A small network was shown many inputs. Here are its activations along a few directions, one row for each input.
Each table varies a few parts of the input and shows all the possible inputs, shuffled.
A made-up example of a description, with smaller parts first: one of 5 places around a ring, together with either a single point or one of 9 places along a line or (one of 3 separate values, together with one of 4 places along a line).
Shared parts are said once, and a part with two or three values counts as separate values.
In the rows, 128 means zero.

Other details of the inputs vary at random and push rows far along three fixed directions, the same in every table; ignore that.

Rows:
r1: [ 75 105 166 140 100 170 123 154 190  38 177 168 180]
r2: [163  89 134 127  95 105 147 149  60 102 164 124  93]
r3: [ 64 144 147 172 141 163 152 161  68 119 154 124 103]
r4: [113 101 136 144  96 137 154 144  95  77 182 154 125]
r5: [ 95 132 136 141 141 139 138 154  38 152 141  89  85]
r6: [176 144 106 109 144  98 118 115 110 203  77  96 109]
r7: [110 100 143 122  95 143 117 147 149  69 170 148 152]
r8: [ 32 205 152 201 214 137 151 106  68 208  97  65  73]
r9: [ 57 140 165 170 142 132 145 142  83 113 170 119  93]
r10: [140 158 108 103 152 133 107 105 200 163  77 135 144]
r11: [ 90 142 142 156 140 100 153 141  46 157 159  98  60]
r12: [109 130 136 157 152 140 159 138  32 150 138  93  85]
r13: [195  95  91  67  94 124  98 147 145 116 117 159 148]
r14: [ 26 206 147 186 207 142 139 115  85 207 113  62  97]
r15: [146 148 116 113 149 135 106 102 198 160  66 119 158]
r16: [201  88 101  68  96 134  95 142 147 111 116 150 139]
r17: [155 149 109 111 147 136 116  91 195 161  79 128 174]
r18: [144 153 116 104 155 133 100  99 197 159  73 134 143]
r19: [150  87 138 127  88 105 140 159  59 110 161 120  96]
r20: [143 149 118 106 159 137 102 104 200 158  75 123 147]
r21: [138 159 100 101 151 135 100 100 200 162  81 133 147]
r22: [156  88 131 104  97 133 133 175  49 119 146 125  98]
r23: [228  85  89  63  93  85 118 159  57 161 112 130  87]
r24: [235  78  99  82  79  66 134 126  67 152 134 122 100]
r25: [152 152 115 118 157 137 115  94 195 151  73 121 155]
r26: [138 149 108 124 147 103 122  77 207 152  94 131 163]
r27: [ 87 113 149 149  94 168 137 146 183  32 181 185 178]
r28: [156  81 132 124  88 110 151 145  58 104 165 124 107]
r29: [193  95  99  75  82 100 103 128 160 110 137 159 130]
r30: [ 45 168 160 181 162 152 127 103 197 108 130 135 154]
r31: [ 61 137 157 182 143 138 161 123  78 110 168 119 106]
r32: [239  82  97  73  87  95 129 145  54 151 106 115  95]
r33: [ 89 108 138 140 109 194 136 157 164  42 164 184 198]
r34: [ 62 135 159 185 148 140 163 127  82 111 168 107 108]
r35: [165 150 100 100 156  99 109 102 101 204  77  95  84]
r36: [144 153 121 125 146 107 115  74 209 144  88 131 148]
r37: [ 36 210 150 202 216 136 161  98  65 206  98  62  76]
r38: [ 50 166 160 178 158 152 139 102 198 107 128 120 169]
r39: [149 145 112 112 151 139 119  88 192 157  72 119 166]
r40: [ 43 173 153 165 162 147 116 107 203 123 141 122 168]
r41: [112  96 154 135 103 134 134 162 103  75 181 141 115]
r42: [207  87 107  81  96 132 105 142 148 110 107 152 142]
r43: [142 151 124 110 142 102 103  92 221 159  96 126 159]
r44: [173 149  92 110 153  99 138  94  98 207  76  99  93]
r45: [150  93 126 127  93  96 140 161  58 114 164 133  97]
r46: [ 70 114 146 141 105 163 117 153 187  41 186 177 183]
r47: [122 100 132 131 101 153 136 180  80  85 160 154 133]
r48: [ 99 143 136 167 143  93 162 134  40 156 151  93  78]
r49: [ 86 101 162 152 100 172 125 153 188  28 178 175 178]
r50: [132 103 139 132  97 158 142 171  82  85 163 146 143]
r51: [208  89 101  79  95 133 116 122 140 108 110 163 146]
r52: [105 103 144 135 102 124 137 166  98  84 182 149 123]
r53: [ 57 177 141 168 165 176 140 115 178 119 117 136 160]
r54: [137 155 114 124 141 105 112  87 215 154  90 134 145]
r55: [176 153  94 112 156  88 132 105  99 208  70  93 100]
r56: [107  98 146 135 103 138 128 157 101  75 186 137 117]
r57: [124 103 146 134  92 136 125 151 149  77 166 157 159]
r58: [170 126 110 108 130  64 123 112  54 188 121  90  52]
r59: [149 152 121 123 138 105 116  85 214 149  95 126 167]
r60: [202  94 109  69  91 126 103 149 147 122 115 155 150]
Description of these inputs: one of 2 separate values, together with one of 5 places along a line, together with one of 6 places around a ring.
The inputs of r37 and r18 match in every part but the place on the line of 5. If r55 is changed in the same way as r37 into r18, which row does it become? -> r23
Change only the place on the line of 5 in r15. List by row number the other rows that result. -> r5, r22, r32, r39
A walk changes only the place on the ring of 6. It starts at r58 and steps to r56. List the rest of the walk in order. -> r7, r40, r46, r29
Change only the choice among 2 separate values in r32. List by row number the other rows that result. -> r38
Change only the place on the line of 5 in r17. List by row number the other rows that result. -> r6, r14, r50, r60

Rows:
r61: [ 89 100 143 162 135 109 142 123 169  68 156 129 150]
r62: [100  90 127 159 108 101 165 146 105  67 187 172 114]
r63: [123 135 140 162 143 122 145 136  49 177  98  85 109]
r64: [ 70 140 155 164 172 154 128 157  71 111 155 106 132]
r65: [ 69 155 146 174 139 172 131 176  93 127 145 134  99]
r66: [ 91 150 121 114 159 126 144 138  51 175 112 113  55]
r67: [119 105 119 128 116 162 124 175  61  64 186 149 135]
r68: [137 138 174 158 138  97 142  99  77 161 127  83  63]
r69: [187 111 115 118  87 136 175 161  50 134 134 126 111]
r70: [ 45 154 163 204 175 110 154 113 185 114 127 106 135]
r71: [119 141 125  95 165 128 106 116 147 167  74  88 107]
r72: [114  78 147 126 109 173 109 188  79  81 178 141 120]
r73: [158 118 110 135 106  87 132 114 223  86 114 169 156]
r74: [182 119 108 109  84 148 114 129 182  98  89 177 197]
r75: [127 160 139 134 173 139 101 126 193 141  83 125 175]
r76: [156 158 128 134 155  72 142  56  88 206 108 104  51]
r77: [125 149 135 107 158 127 113 131 154 173  64  97 103]
r78: [168 105  91  98 100 156 104 107 176  96 107 158 195]
r79: [112  90 120 125 102 180 110 178  80  78 185 152 111]
r80: [126 123 138 142 107 155 134 194  70  70 167 166 134]
r81: [109 166 109 115 140  78 106  84 172 185 136  89 131]
r82: [209  86 103  94 108  98 119 124  58 164  93 101 124]
r83: [217 106  86  81 109 111 168 120  66 176 109 132 110]
r84: [ 52 172 161 172 113 107 141 151 113 132 183 119 122]
r85: [163 112 126 107 102 134 104  69 200  82 138 152 145]
r86: [169 103  98  79 108 157  87 140 197 109 120 201 157]
r87: [215  92 113  89 111 103  98 163  86 178  98 114  82]
r88: [ 36 182 151 154 156 181 132 149 160 115 111 133 122]
r89: [ 47 172 137 178 169 168 148 103 130 142 112 141 166]
r90: [223  96 113  92 105 112 156 140  80 172  96  98 115]
r91: [134 144 129 111 142  44 116 101  99 220 128  53  92]
r92: [177 118  98  81 123 138 100 132 181  97 118 198 181]
r93: [127  93 118 126  95 183 170 158  67  76 182 133 141]
r94: [172 102  85  54 106 138  96 130 145 119 104 134 110]
r95: [137 108 169 153  71 142 147 140  93  55 186 166 103]
r96: [ 51 160 189 184 171 149 133  73 160 114 141  98 127]
r97: [124 146 127 127 163 161 141  90 191 153  87  99 181]
r98: [ 84 153 106 162 170  97 131  69 223 122 112 116 148]
r99: [109 170 115 116 139  70 116  89 172 196 130 125 131]
r100: [149 119 144  96  87  95  96 133 224 120 141 138 181]
Describe the family of inputs behind these rows. -> one of 5 places around a ring, together with either one of 3 separate values or one of 5 places along a line
The inputs of r62 and r61 match in every part but the place on the ring of 5. If r92 is changed in the same way as r62 into r61, which row does it become? -> r64
Change only the choice among 3 separate values in r96. List by row number the other rows that result. -> r61, r91

Rows:
r101: [ 63 154 148 157 164 163 136 114 136 133 123 108 153]
r102: [155 163 111 130 158  89 141  63 160 191  94 123 120]
r103: [129 140 118 129 150 134 141 135 113 147 108 116 125]
r104: [165 112 126  89 101 126 105 127 168 115 135 141 136]
r105: [146 120 118 130 109 147 132 149  64 120 149 132 104]
r106: [ 72 133 152 156 108 130 134 159 103 109 182 136 124]
r107: [ 94 114 158 162 123 154 142 170  81 104 154 124 134]
r108: [ 68 122 139 151 121 129 132 159 102 102 187 133 124]
r109: [188  98 118  87  88  89 122 146  75 150 130 117  78]
r110: [ 97 148 130 122 151 167 123 102 202 118 106 140 187]
r111: [142  94 122 102  92 166 133 155 116  71 156 164 158]
r112: [ 81 125 160 149 128 146 134 167  91 102 157 131 100]
r113: [126 158 134 152 163 105 135 111  73 215  90  69  93]
r114: [ 88 152 128 135 144 124 106 121 224 120 128 143 173]
r115: [100 159 115 138 165  80 127 109 100 199 116  72  79]
r116: [ 95 120 161 159 125 165 137 153  89 106 167 122 141]
r117: [ 90 116 162 173 107 144 164 131 102  87 166 122 115]
r118: [155 134 114 122 119 112 135  87 192 131 107 167 155]
r119: [127 157 118 138 179 103 150 117  71 209  87  72  88]
r120: [ 69 118 147 146 129 146 134 157  99  95 172 121 110]
r121: [181 112 109  92 103 136 128 143 151 115 105 154 152]
r122: [201  96 117  95  94 104 132 144  59 159 113 112 103]
r123: [175 104 100  87 112 140 122 132 151 112 113 150 155]
r124: [160 136 120  99 129 146 120 106 185 138 102 138 170]
r125: [160 110 119  94  85 106 104 134 172 115 135 149 143]
r126: [116 150 106 136 147 142 123 113 113 146 110 120 118]
r127: [ 76 163 158 185 156 119 144 111 148 119 129 115 145]
r128: [113 132 136 119 111 134 108 126 191 103 153 145 158]
r129: [156 157 106 131 156  80 144  78 159 186  79 127 116]
r130: [203  99 111  87  94 107 140 144  59 158 115 122 102]
r131: [114 145 142 130 138 125 118 127 120 154 116 116  99]
r132: [196  96  82  97 106 112 121 143  63 140 118 128  91]
r133: [178 103 130 116  95 121 134  99 168 104 134 134 140]
r134: [105 163 128 132 175 101 124 101  81 203 102  75  63]
r135: [ 76 122 150 148 140 155 124 157  88  99 162 137 102]
r136: [ 90 130 135 162 121 167 143 168  85  93 150 144 120]
r137: [177 117 101 104  95 143 110 132 152 113 107 161 146]
r138: [151 138 129 103 127 131  92 114 188 136  95 153 137]
r139: [189  76 114  80  62  93 115 171 115  96 156 153 118]
r140: [ 97 144 120 145 153 135 136  84 213 110 119 163 171]
r141: [130 119 134 124 102 104 127 151  80 134 178 126 104]
r142: [125 114 136 133 134 154 113 139 177 103 120 141 180]
r143: [118 115 131 123 132 161 119 129 175 100 121 139 179]
r144: [ 69 123 150 142 124 147 134 150  93  97 174 122 110]
r145: [159 145 108 105 129 149 111 105 186 133  99 147 162]
r146: [ 87 149 129 132 144 128 106 120 226 114 124 136 167]
r147: [188  97 116  88  95  84 124 156  76 146 126 116  77]
r148: [ 65 144 148 179 158 142 153  93 160 113 133 103 133]
r149: [176 123 111 123 134  71 124  94 120 152 108 105 118]
r150: [ 58 158 153 159 174 147 121 131 151 130 125 115 120]
r151: [ 90 117 137 156 122 134 163 125  85  93 175 154 119]
r152: [ 58 164 153 163 180 151 117 131 149 131 121 125 120]
r153: [147  92 144 113  90 165 127 155 123  78 160 152 164]
r154: [ 91 117 157 155 122 160 150 170  82 100 151 126 135]
r155: [ 74 118 150 145 136 152 128 157  91  98 165 127 103]
r156: [189  98 111  81 109  98 107 137  60 147 128 129  71]
r157: [ 91 108 155 172 121 139 163 138 106  79 166 119 117]
r158: [149 142 110 123 167 111 110  95 153 189  75  92 138]
r159: [150 160  92 128 167 117 113 102 154 180  67 110 120]
r160: [125 162 127 156 167  70 140  79  78 191 108  71  89]
r161: [ 69 151 150 165 170 158 137 132 142 131 117 108 153]
r162: [163 102 117  90 109 115 106 142 168 109 124 141 134]
r163: [109 155 147 158 134 126 121  90 213 106 116 141 182]
r164: [ 78 156 153 183 163 118 139 110 149 115 134 112 146]
r165: [152 152 102 131 165  81 140  77 162 181  84 125 119]
r166: [ 69 163 149 161 162 160 150 132 139 136 114 117 147]
r167: [ 90 132 147 150 116 170 155 160  85 101 155 139 132]
r168: [100 129 163 173 119 129 147 132  94  88 181 126 134]
r169: [145 110 138 121 116 116 126 167  51 130 140 132  71]
r170: [120 165 101 140 178 112 139 106  75 201  89  82  83]
r171: [131 134 111  97 121 110  98 104 203 129 121 135 154]
r172: [147  80 144 134  77 137 149 145 137  55 160 152 139]
r173: [190 103 124  88 104 102 114 140  73 151 135 120  77]
r174: [181 118 112  90 105 146 123 127 153 119 120 151 157]
r175: [181 115 102  96 104 135 120 141 149 114 102 158 146]
r176: [125 152 119 135 134 141 134 124 114 150 106 126 122]
r177: [157 135 100 109 139 139 112 120 184 128  88 146 159]
r178: [150 138  98 100 132 145 110 102 181 127  94 147 162]
r179: [133 113 128 125  99  92 134 167  73 133 164 127  96]
r180: [142  78 138 125  80 141 143 127 131  54 170 149 141]
r181: [198  63 115  84  77 127 113 153  91  99 145 146 142]
r182: [169 119 129  92 114 133  95 127 158 120 124 156 129]
r183: [153 123 108  97 138 140 119 111 184 132  95 137 169]
r184: [ 97 170 117 138 164  78 126 100  96 208 122  79  85]
Describe the family of inputs behind these rows. -> one of 6 places around a ring, together with either one of 3 separate values or one of 5 places along a line or one of 6 places along a line
The inputs of r163 and r160 match in every part but the place on the ring of 6. If r117 is changed in the same way as r163 into r160, which row does it become? -> r180
The inputs of r134 and r150 match in every part but the place on the ring of 6. If r126 is changed in the same way as r134 into r150, which row does it become? -> r159
The inputs of r167 and r123 match in every part but the place on the ring of 6. If r106 is changed in the same way as r167 into r123, which row does it become? -> r108
Change only the place on the ring of 6 in r145. List by row number the other rows that result. -> r170, r175, r176, r177, r178
Change only the choice among 3 separate values in r157. List by row number the other rows that result. -> r164, r165
A walk changes only the place on the line of 6. It starts at r116 and steps to r153. List the rest of the walk in order. -> r124, r174, r145, r105
